Each row below holds a small network's activations on one input, seen along a few directions.
In each table, some parts of the input vary, and every possible input appears once, in random order.
Descriptions start from the smaller parts, as in this example, which fits no table here: one of 4 places along a line, together with either a single point or (one of 2 separate values, together with one of 5 places around a ring) or one of 11 places around a ring.
Shared parts are said once, and a part with two or three values counts as separate values.
(in the rows, 128 means zero)

Other details of the inputs vary at random and push rows far along two fixed directions, the same in every table; ignore that.

Table:
r1: [112 144 109 148 115 134 151 125 145 141 120]
r2: [109 142 106 148 116 125 138 114 150 135 119]
r3: [136 112 141 122 130 139 121 139 117 118 149]
r4: [175 176 131  38 194 122 112  79  43 169  97]
r5: [113 151 112 146 110 107 149 126 141 131 115]
r6: [132 112 156 114 134 120 117 142 130 117 136]
r7: [137 103 138 118 127 136 121 136 119 115 140]
r8: [132 107 139 118 126 134 108 131 121 115 142]
r9: [116 144 103 155 123 127 144 130 147 142 121]
r10: [135 111 145 126 131 138 108 133 121 111 137]
r11: [137 112 145 128 131 137 108 131 121 110 140]
r12: [152 201  90  75 197 134 137  67  76 201  78]
r13: [110 137 106 149 114 124 139 115 148 138 115]
r14: [114 144 111 157 120 128 140 115 149 133 113]
r15: [114 139 105 147 118 127 151 119 149 134 118]
r16: [114 142 103 154 122 128 144 131 145 144 118]
r17: [139 111 146 125 127 140 109 133 122 112 135]
r18: [113 146 103 154 124 128 142 130 147 141 122]
r19: [136 112 157 113 130 121 117 142 131 118 135]
r20: [109 143 123 144 122 110 148 125 157 141 109]
r21: [110 141 105 146 119 128 149 119 148 132 119]
r22: [112 141 112 156 119 128 139 116 147 135 110]
r23: [137 116 145 117 119 115 119 143 112 112 137]
r24: [133 111 141 121 130 140 121 141 116 119 147]
r25: [112 144 123 144 123 110 148 124 158 139 112]
r26: [136 120 145 116 122 115 118 142 114 109 142]
r27: [138 107 138 115 126 139 121 137 121 113 140]
r28: [108 153 112 143 111 109 146 129 141 131 114]
r29: [137 107 141 123 128 139 122 140 115 121 144]
r30: [135 113 157 115 134 118 117 140 131 117 139]
r31: [136 112 136 124 134 137 112 148 118 121 145]
r32: [136 107 140 118 122 136 109 131 123 116 140]
r33: [140 109 141 123 129 138 123 138 116 120 147]
r34: [138 106 139 121 125 132 111 129 122 116 143]
r35: [134 107 137 116 129 138 120 137 120 113 142]
Each input here is: one of 5 places around a ring, together with either one of 2 separate values or one of 5 places along a line.
The inputs of r31 and r18 match in every part but the place on the ring of 5. If r10 is changed in the same way as r31 into r18, which row does it become?
> r11
Which other rows agree with r34 in the place on the ring of 5? List them by row number.
> r5, r9, r14, r15, r25, r33

Table:
r36: [ 92  98 123 206  56  98 133 187 187  87 154]
r37: [ 97 179  89 123 110  90 170 105 142 154  95]
r38: [127 105 114 155 111 164 132 117 131 112 142]
r39: [181  84 208  49 191 138  71 126  88 122 144]
r40: [118 195 112 115 168 113 142  52 133 171  62]
r41: [138 197  99 111 174 106 156  97 107 195  85]
r42: [ 90 152  91 196  90 142 150 139 164 123 119]
r43: [ 86  97 119 210  76 142 146 196 195  98 162]
r44: [130  46 147 159  98 168 123 177 157  89 181]
r45: [185  73 201  43 176 132  47 122  77 101 152]
r46: [184  99 193  35 155 121  92 135  44  96 154]
r47: [123 140  78 129 136 154 137  84 123 155 116]
r48: [125  76 176 124  91 110 136 194 147  82 174]
r49: [113 182 102 158 120 102 154 109 132 153  93]
r50: [132 196  70 105 169 140 131  80  94 184  88]
The inputs of r49 and r36 match in every part but one. If r40 is changed in the same way as r49 into r36, which row does it become?
> r45
What is each input in this table made of?
> one of 3 separate values, together with either a single point or one of 4 places along a line
Change only the choice among 3 separate values in r48. List by row number the other rows that result.
> r37, r46
Change only the choice among 3 separate values in r38. List by row number the other rows that result.
> r44, r47

Table:
r51: [121  68 165 151  78 104 119 180 161  84 170]
r52: [119 149  98 133 144 153 156  94 131 148 120]
r53: [122 152  93 134 131 144 126  96 130 155 109]
r54: [120 145  98 136 134 154 150  99 125 150 101]
r55: [114 172 117 126 116 104 146 116 123 125 104]
r56: [205  73 173  16 195 172  59 115  22 122 156]
r57: [120  79 167 159  74 107 124 180 149  71 165]
r58: [127 155  99 154 145 141 128  95 125 148 106]
r59: [117 143  90 125 144 147 147  96 135 151 123]
r60: [124 150  90 145 145 135 120  96 129 151 109]
r61: [123  74 172 161  77 109 129 179 159  81 166]
r62: [108  81 185 159  95 121 114 182 175  79 157]
r63: [121  76 138 164  89 140 120 208 147  92 185]
r64: [213  92 184  32 194 174  51 107  19 121 155]
r65: [104 156 129 123 143 109 134 116 154 151 101]
r66: [110 169 107 119 114  99 140 117 128 130 105]
r67: [125 156 128 133 140 109 152 117 150 147  97]
r68: [115 156 109 125 120  96 146 113 131 143 108]
r69: [127 165  97 140 143 138 155 135 114 160 122]
r70: [123 150 121 124 139 104 143 120 153 150 101]
The inputs of r65 and r62 match in every part but one. If r56 is changed in the same way as r65 into r62, which row does it become?
> r54
What is each input in this table made of?
> one of 2 separate values, together with either a single point or one of 4 places along a line or one of 5 places along a line
